A small network was shown many inputs. Here are its activations along a few directions, one row for each input.
Each table varies a few parts of the input and shows all the possible inputs, shuffled.
Descriptions start from the smaller parts, as in this example, which fits no table here: one of 5 places around a ring, together with either a single point or one of 11 places along a line or (one of 2 separate values, together with one of 6 places along a line).
Shared parts are said once, and a part with two or three values counts as separate values.

Other details of the inputs shift rows strongly along two fixed directions, in all tables alike. That doesn't count.
These rows show it; all are for the same input, with only those details redrawn:
[ -4   0   7   1  -2  -7  -8   0 -12  -1 -18]
[ -5  -6  10   4  -5 -14 -20  -5 -34   6 -41]
[ -4   8   1  -4   1   6  11   9  23 -10  16]
[ -8 -26  -3   5 -16  32  15  26   0  21 -11]
[ -2  17   4  -6   6  -6   4   0  19 -18  14]
[-5 -2 -3 -2 -4 21 21 19 29 -2 20]
[ -3   8   1  -4   1   6  11   8  22 -10  16]

A family of inputs:
R1: [  8  -3 -11  -4   5   4   5  -2  18  -3  28]
R2: [ -2  11   9  -3   0 -23 -20 -10 -16 -10 -20]
R3: [  0  22   3   3   8  -4   4  -2  18 -15  14]
R4: [ -6 -15   7   9  -8   3  -8   4 -28  15 -37]
R5: [ -6  23   6 -28  -8   8  22  -5   1  19  38]
R6: [ 10   3  -7   4  10  -5   0 -11   4  -3  14]
R7: [  4 -46 -14   8 -13  42  24  22  -1  36  -3]
R8: [-5 -2 -6 -2 -8 22 16 20 28 -1 23]
R9: [-11 -34  -9  11 -22  46  17  36   3  30  -3]
R10: [ 11   5  -5  -9  11 -10   4 -12  17 -13  22]
R11: [  7 -24  -5  13  -2   2  -9  -5 -32  24 -28]
R12: [  9  10  -4  -1  14 -19 -11 -20   0 -13  14]
R13: [ 10   0  -1  -5   5 -25 -23 -21 -19  -4 -10]
R14: [ -2  14  10   5   5 -20 -15 -13 -16  -8 -22]
R15: [ -4  19   1   2   7  -5   0  -2  16 -17  19]
R16: [  6 -25  -4  10  -3   1  -7  -7 -31  23 -30]
R17: [ -2  20   7  -6   7 -18  -7  -8   6 -20   1]
R18: [  9 -12  -4  -3   0 -11 -11 -10 -14   5  -9]
R19: [ -2  16   8   9   6 -20 -19 -12 -19  -8 -19]
Question: What do these inputs look like to the network?
Answer: either a single point or (one of 2 separate values, together with one of 9 places around a ring)
Question: Change only the choice among 2 separate values in R15. List by row number the other rows that result.
Answer: R12

A family of inputs:
R20: [  1 -10  -3   7  -8  -1 -10  -9 -36  29 -13]
R21: [  5  25  -4 -21  15  -6  11 -18  28 -18  53]
R22: [ -4  27  11   6  14 -37 -25 -22  -5 -29 -23]
R23: [ 12   5 -11 -18   5  -3  17   0  34 -16  42]
R24: [-18 -19  -7   9 -27  53  31  41   9  38  10]
R25: [ 10  -7 -14   5   3  31  28  12  21  18  28]
R26: [ -2  28  13   4   8 -19 -15 -12 -18 -10 -23]
R27: [ 11  18   8   4  26 -41 -18 -36 -19 -20  -9]
R28: [  9 -17  -8 -15  -7  22  27   9  27  13  28]
R29: [  8  11   2  -7  19 -40 -35 -27 -16 -20  -4]
R30: [-8 -3  3 12 -1 28 30 23 28 -2 13]
R31: [-10 -14   7   7  -9  -2 -20  14 -21   5 -30]
R32: [ 10 -24  -8  13  -6  -1 -19  -4 -23  11 -24]
R33: [-22 -47   3   8 -33  41   2  28 -53  51 -53]
R34: [  9   6 -15   1  16   3  15  -7  38 -19  36]
R35: [ -2  19   8 -20  -2   2  19   7  40 -17  27]
R36: [ -6 -11   3  15 -13   1 -19  10 -17   4 -36]
R37: [ -3  14  11 -12  -1 -30 -18  -7 -15 -18 -22]
Question: What do these inputs look like to the network?
Answer: one of 2 separate values, together with one of 9 places around a ring
Question: Changing only the choice among 2 separate values turns R27 into R30. The same change can be made to R20. Which row results?
Answer: R24
Question: Change only the choice among 2 separate values in R28. List by row number the other rows that result.
Answer: R35
